A small network was shown many inputs. Here are its activations along a few directions, one row for each input.
Each table varies a few parts of the input and shows all the possible inputs, shuffled.
Descriptions start from the smaller parts, as in this example, which fits no table here: one of 5 places around a ring, together with either a single point or (one of 2 separate values, together with one of 4 places along a line) or one of 9 places along a line.
Shared parts are said once, and a part with two or three values counts as separate values.

Rows:
r1: -56 -24 114 124 -53 -47 -4 39 -187 -61 11 -22 16 -174 11
r2: 38 -94 113 -84 -56 62 62 -109 38 81 67 53 198 -23 77
r3: -131 3 188 41 -244 -40 -2 53 -91 -92 41 36 -71 -47 -43
r4: -110 2 156 36 -204 -64 16 -32 -169 -91 -30 20 40 -172 47
r5: 73 380 -804 -75 403 -35 -76 -45 250 -95 -329 -95 -410 248 -23
r6: 7 -97 131 -43 -95 78 59 -14 102 51 151 72 82 109 0
r7: 108 -127 103 -57 131 85 15 -28 32 136 63 -9 175 -21 6
r8: 92 -110 89 -1 76 82 -4 59 93 114 155 23 89 130 -35
r9: -60 -53 185 -84 -276 -13 11 -27 28 -4 49 76 26 33 -29
r10: 89 390 -802 -85 484 -38 -44 -141 196 -103 -398 -116 -285 117 45
r11: 22 -103 120 91 45 11 -37 156 -35 61 114 -30 -21 22 -79
r12: -51 -40 168 -70 -208 -16 51 -113 -43 -9 1 60 134 -89 72
r13: 33 -85 104 91 120 12 -11 57 -110 50 60 -53 115 -92 23
r14: -52 -42 135 117 -123 -78 -35 145 -104 -38 45 -14 -88 -40 -71
Q: Changing only one part turns r8 into r7. The same change can be made to r3. Which row results?
A: r4
Q: Describe the family of inputs behind these rows.
A: one of 2 separate values, together with either a single point or one of 6 places around a ring

Rows:
r15: -21 -207 387 -20 -252 96 50 47 24 59 259 92 179 57 -39
r16: 36 150 -364 62 149 -129 -76 96 45 -78 -174 -89 -275 124 -28
r17: 73 -214 248 129 22 85 111 -102 -92 124 251 54 319 -118 126
r18: 68 -208 222 75 -92 -8 69 -96 -50 120 217 94 329 -5 155
r19: 89 105 -305 -123 184 -25 -17 -97 144 34 -160 -16 30 60 61
r20: -45 281 -425 -156 86 23 13 -159 133 -103 -225 -8 -153 74 97
r21: 39 58 -238 -72 100 80 6 -15 221 56 34 29 -65 202 -10
r22: -402 40 481 108 -759 -186 -5 43 -405 -295 -40 66 -163 -326 -38
r23: 83 35 -221 110 270 24 -44 126 34 34 8 -81 -161 46 -63
r24: 26 87 -259 20 100 6 -21 74 173 -19 21 18 -229 209 -93
r25: 38 216 -414 -110 153 -70 -41 -127 67 -63 -295 -64 -76 9 91
r26: 61 -288 405 -3 -176 -25 3 58 -69 107 186 34 230 -9 -18
r27: -28 271 -417 47 254 -41 -43 -40 -53 -139 -263 -111 -234 -75 14
r28: 31 169 -345 107 278 -49 -60 86 -47 -76 -147 -110 -296 10 -46
r29: -16 262 -439 5 129 -142 -66 -43 12 -142 -296 -79 -224 16 30
r30: 73 -216 339 95 89 105 51 56 -67 150 287 18 232 -25 13
r31: 13 -150 206 55 -179 92 131 -146 41 88 288 135 254 37 138
r32: 113 -3 -202 -19 299 65 0 13 93 83 -30 -44 -6 41 -37
r33: 74 -247 311 60 -45 -7 50 58 47 133 283 44 258 66 8
r34: 37 -261 444 65 -62 83 8 92 -112 115 238 13 248 -118 -52
r35: -29 225 -371 29 87 -30 -37 75 115 -111 -108 -27 -354 187 -40
r36: 51 -267 513 -159 -149 74 -26 77 -1 167 81 10 286 -9 -76
r37: 86 23 -250 55 159 -89 -53 114 127 -1 -40 -34 -133 137 -98
r38: 104 118 -271 -87 306 66 17 -112 95 28 -145 -34 15 -50 24
r39: -5 -151 297 41 -113 116 54 44 75 112 357 95 184 132 33
r40: 118 2 -231 -70 182 -27 -15 23 156 84 -61 -16 10 150 -11
r41: -332 -14 487 132 -681 -284 -29 84 -482 -262 -116 9 -94 -375 -18
r42: 20 225 -374 -65 278 22 -34 -130 8 -73 -246 -83 -96 -100 51
r43: -351 -26 520 193 -546 -186 -34 75 -538 -260 -81 -14 -108 -487 -57
r44: 34 167 -329 -183 104 66 23 -168 202 21 -103 24 -62 130 54
r45: -4 -229 507 -191 -215 171 30 6 58 130 135 74 182 49 -77
r46: -80 331 -457 -15 56 -38 -26 -87 112 -179 -228 4 -297 51 -5
r47: 46 -282 545 -115 -15 161 14 76 -66 154 111 -3 270 -92 -90
Q: Describe the family of inputs behind these rows.
A: one of 3 separate values, together with either a single point or one of 4 places along a line or one of 6 places around a ring
Q: Change only the choice among 3 separate values in r19. List by row number the other rows that result.
A: r38, r44
Q: Change only the choice among 3 separate values in r23. List by row number the other rows that result.
A: r24, r37

Rows:
r48: 124 -9 -161 -100 192 114 34 -40 227 106 50 30 46 187 13
r49: -74 104 -36 -130 -232 -6 37 -134 87 -74 -56 63 -30 61 48
r50: -49 -455 787 159 -352 24 34 216 -162 137 468 97 299 -63 -89
r51: -141 127 -46 -18 -223 -95 -14 -7 -46 -156 -112 16 -168 -23 -15
r52: 13 12 43 -194 -146 86 82 -196 105 5 -42 94 141 32 84
r53: -21 68 -178 188 197 -84 -84 156 -100 -38 -40 -98 -208 -25 -66
r54: 10 -40 115 -106 -48 53 70 -157 -20 35 -41 32 206 -106 103
r55: -2 99 -232 91 115 -44 -55 115 61 -55 -33 -34 -243 134 -89
r56: 56 77 -240 -34 105 32 -3 12 222 23 22 29 -110 208 -41
r57: 142 -67 -81 -14 277 77 19 -5 93 133 45 -32 110 46 24
r58: -29 7 109 -8 -47 -43 -16 -55 -183 -44 -105 -56 72 -216 38
r59: 90 -16 -106 93 303 -6 -53 77 -66 67 -27 -108 -9 -59 -15
r60: -121 93 26 73 -141 -108 -52 17 -219 -140 -129 -33 -104 -176 3
Q: Describe the family of inputs behind these rows.
A: either a single point or (one of 2 separate values, together with one of 6 places around a ring)
